Each row below holds a small network's activations on one input, seen along a few directions.
In each table, some parts of the input vary, and every possible input appears once, in random order.
Descriptions start from the smaller parts, as in this example, which fits no table here: one of 3 separate values, together with either a single point or one of 11 places around a ring or (one of 4 places along a line, together with one of 5 places around a ring).
Shared parts are said once, and a part with two or three values counts as separate values.
(in the rows, 128 means zero)

Other details of the inputs shift rows strongly along two fixed directions, in all tables alike. That doesn't count.
These rows show it; all are for the same input, with only those details redrawn:
[115 111  87 160 136 105 121 126 163 117 108 118 110 134 149]
[164 159 168 112 119 119 153 148 101 114 182 154 112  90  68]
[108 109  79 164 138 103 117 123 168 117 105 113 111 136 158]
[116 112  89 161 139 105 121 126 161 117 109 118 112 134 148]
[114 112  87 160 136 104 120 126 162 117 109 116 111 134 150]
[151 112 125 143 158 145 146 136 138 131 125 193  90 150  89]
[159 157 159 117 119 115 149 146 107 112 175 146 113  90  77]
[108 111  78 164 136  98 115 124 169 115 103 105 114 132 160]

A family of inputs:
x1: [ 98 135 135 133 129 174 119 114 128 131  81 140 107 141 129]
x2: [148 112 134 138 140 156 130 120 110 148 116 170  97 167  71]
x3: [140  93 122 117 147 156 129 141 137 133 121 183 139 169 118]
x4: [127 194 149 127  78 147 113 143  85 119 141  91 179  75 138]
x5: [177 159 178 101 116 119 167 131  86 125 183 140 105  96  77]
x6: [147 145 157 103 107 128 135 153  68 116 159 139 127 101  67]
x7: [116 104  94 143 121 112 100 108 174 130 113  91 151 160 169]
x8: [120 111  91 156 140 107 121 108 165 125 107 107 105 141 151]
x9: [160 151 161 100 124 121 156 154  91 107 174 153 115  83  78]
x10: [153 106 140 126 142 156 131 137 141 139 135 191 135 171  95]
x11: [171 165 172 112 113 138 120 143  66 126 176 158 145 122  61]
x12: [130 103 129 113 144 151 127 135  94 145 102 175  99 160  97]
x13: [150 110 131 111 157 163 114 133  89 149 108 190 121 179 105]
x14: [118  90 117 132 164 130 143 136 154 133 130 152 133 133 133]
x15: [122 131 131 148 124 193 140 142 115 145  83 175 116 137 107]
x16: [118  86 125 116 172 130 140 130 152 145 120 156 123 141 143]
x17: [154 121 138 110 151 159 125 120  87 158 113 176 119 185 102]
x18: [133 158 142  99 108  81 143 126 105 117 156  80 121  83 137]
x19: [107 102  87 130 145 107 120 126 148 123  96 115 106 134 170]
x20: [109 112  94 158 121 115 105 127 131 126 101 114 122 147 124]
x21: [134 146 140 107  83  87 124 122 122 119 168  55 168 108 156]
x22: [143 176 209  76 105 175 139 132 112 120 166 153 147 100 100]
x23: [113 144 139 125 106  70 125 117 150 119 181  43 161  72 150]
x24: [119 117 141 148 153 179 160 136 164 145 107 171 138 118 141]
x25: [100  94 100 150 143  96 134 104 174 141 123  80 137 137 184]
x26: [141 169 174 104  88 164 146 145 115 126 154 143 172  83 123]
x27: [106 195 159 111  84 130  93 118  97 105 138  58 167  84 156]
x28: [129 127 121 153 144 183 153 139 152 133  85 180 106 129 133]
x29: [122 146 137  87  89  82 119 124 120 122 156  57 170 106 167]
x30: [105  95 105 157 150 105 124 123 178 131 123 116 141 133 154]
x31: [126 171 120 129  82  79  84 114 101 113 156  32 171  99 148]
x32: [143 108 130 134 133 149 139 119 101 151 111 157  97 171  93]
x33: [133 152 154  93  97 106 133 130  72 133 148  96 124 107 102]
x34: [ 82 165 162 114 109 114 128 113 155 110 150  58 157  57 175]
x35: [149 113 121 128 152 164 116 138  94 137 117 185 130 173  97]
x36: [135  98 147 107 171 140 163 120 139 159 135 172 113 154 118]
x37: [ 91 132 114 142 140 149 123 109 169 116  83 118 103 126 175]
x38: [113  93 102 113 136 124 109 128 151 132 101 125 146 162 173]
x39: [114 119  83 155 120 108  91 103 125 137  99  73 146 166 178]
x40: [114 112  88 159 136 104 121 126 162 117 109 117 111 134 149]
What do these inputs look like to the network?
> one of 5 places around a ring, together with either one of 2 separate values or one of 6 places around a ring
The inputs of x8 and x7 match in every part but the place on the ring of 5. If x5 is changed in the same way as x8 into x7, which row does it become?
> x21
The inputs of x33 and x18 match in every part but the place on the ring of 5. If x1 is changed in the same way as x33 into x18, which row does it become?
> x37

A family of inputs:
x41: [104 119 114 173 139 192 120 112 149 142  63 148 116 172 140]
x42: [ 95  88  92 134 128  94 119 146 154 130 112 110 159 125 166]
x43: [ 89  96  80 144 128 151 101 101 164 148  59  90 158 175 222]
x44: [165 150 177  82 115 125 157 149 115 121 200 134 166  90  98]
x45: [158  96 149 102 178 163 157 143 114 138 115 235  55 161  62]
x46: [143 170 202 103 118 179 125 116  98 130 155 155 144 119  96]
x47: [189 110 162 116 158 143 157 118  88 154 157 210  72 190  34]
x48: [ 91 105  82 174 141 110 125  94 183 128  88  84  99 124 163]
x49: [122  69 111 121 193 145 157 123 134 158  93 181  94 178 121]
x50: [111 176 148 121  87  74 114 127 155  97 192  54 185  58 155]
x51: [161  88 160  98 170 167 172 117 141 165 126 218  82 178  95]
x52: [130 112 111 170 134 145 137 137 176 129 115 150 122 132 119]
x53: [161 209 218  81  99  89 156 130  99 119 226  77 134  41  95]
x54: [135 190 159 113  75 127 119 146  68 110 142 106 142  67 112]
x55: [109  89 114 128 159 183 121 134 112 166  75 184 126 186 139]
x56: [102  76  28 194 129  70  73 105 182 118  90  69 149 186 195]
x57: [152 132 158  89 143 204 131 148  79 137 114 227 101 156  63]
x58: [114 165 103 137  80  81  77 109  97 113 126  24 175 134 157]
x59: [ 98 170 105 139  88  52 132 132 122  91 147  21 122  58 175]
x60: [ 93  75  45 165 149 101  86 134 179 101  75  97 137 138 200]
x61: [166 201 170 104  74  91 151 168  79  92 216 114 151  22  81]
The inputs of x60 and x57 match in every part but one. If x50 is changed in the same way as x60 into x57, which row does it become?
> x46
What do these inputs look like to the network?
> one of 3 separate values, together with either a single point or one of 6 places around a ring
Which other rows does x44 become when the choice among 3 separate values takes its other values? List them by row number.
> x43, x51
List by row number the other rows that have the choice among 3 separate values in common with x48.
> x45, x47, x49, x51, x53, x59
Which other rows does x52 become when the choice among 3 separate values takes its other values? List them by row number.
> x41, x48
